Each row below is a small network's average activation on inputs in which a field has the value named, seen along a few directions.
Values that are neighbours, or in one group, have similar rows; names and order tell nothing.
In the rows, zero is written as 500.
Random noise pushes rows far along 2 fixed directions. That doesn't count. These rows show it; they differ only by the noise:
[445 460 529 492 411 493 494 564 444 388 506 493 569]
[401 503 565 520 409 494 484 462 427 324 485 532 632]
[370 464 549 519 435 463 494 511 455 310 476 529 574]
[573 385 454 423 398 512 508 772 464 551 563 401 461]


Field P:
p10: [273 589 550 689 652 456 475 220 573 349 405 466 452]
p3: [237 475 467 457 634 383 478 658 393 320 529 646 388]
p7: [377 566 465 456 524 491 522 567 453 401 526 507 569]
p6: [289 468 523 520 541 433 570 590 479 333 351 524 508]
p13: [591 223 416 412 599 310 639 822 733 684 554 631 115]
p1: [699 550 562 415 541 630 500 321 514 693 544 490 595]
p9: [433 700 664 659 580 595 335  70 462 386 451 491 741]
p4: [304 530 450 635 561 400 530 378 580 229 300 539 430]
p12: [613 583 474 540 507 582 520 561 503 574 441 391 359]
p8: [516 475 480 541 639 436 384 293 548 508 518 349 513]
p2: [598 395 558 541 511 482 523 463 558 624 589 683 415]
p5: [574 683 441 493 333 634 480 386 392 530 454 428 756]
p11: [277 457 578 525 543 316 586 285 681 345 438 831 422]
The values of P form a line.
Question: A walk along P starts at p11 and steps to its neighbour p13. Put p7, p6, p4, p5 in the order it reaches them.
Answer: p4, p5, p6, p7
Question: Which values are neighbours of p10? Give them in the order they are listed.
Answer: p9, p12

Field B:
b11: [777 624 442 614 341 702 389 497 314 674 515 274 597]
b12: [244 371 445 431 437 451 637 780 401 350 357 457 445]
b4: [388 526 523 529 703 506 470 388 488 358 507 411 420]
b5: [836 421 487 419 470 550 571 635 709 885 652 693 225]
b2: [433 197 477 443 724 202 636 678 812 596 464 565 161]
b8: [496 539 407 384 403 548 480 843 253 597 690 424 614]
b6: [689 627 478 629 343 666 522 417 434 530 412 383 695]
b7: [307 179 533 535 678 251 474 455 737 455 528 531 243]
b13: [729 359 394 341 521 394 552 581 736 749 603 650 189]
b10: [735 420 510 450 577 596 363 546 472 738 616 369 576]
b9: [508 425 472 473 370 560 658 836 587 461 469 373 430]
b1: [603 743 507 370 275 649 410 412  96 476 524 536 912]
b3: [659 985 563 534 381 768 338 124 350 586 531 382 881]
The values of B form a line.
Question: A walk along B starts at b5 and steps to its neighbour b13. Put b4, b7, b10, b9 in the order it reaches them.
Answer: b7, b10, b4, b9
Question: Which values are neighbours of b8? Give them in the order they are listed.
Answer: b1
Question: Which values are neighbours of b11? Give them in the order they are listed.
Answer: b6, b3
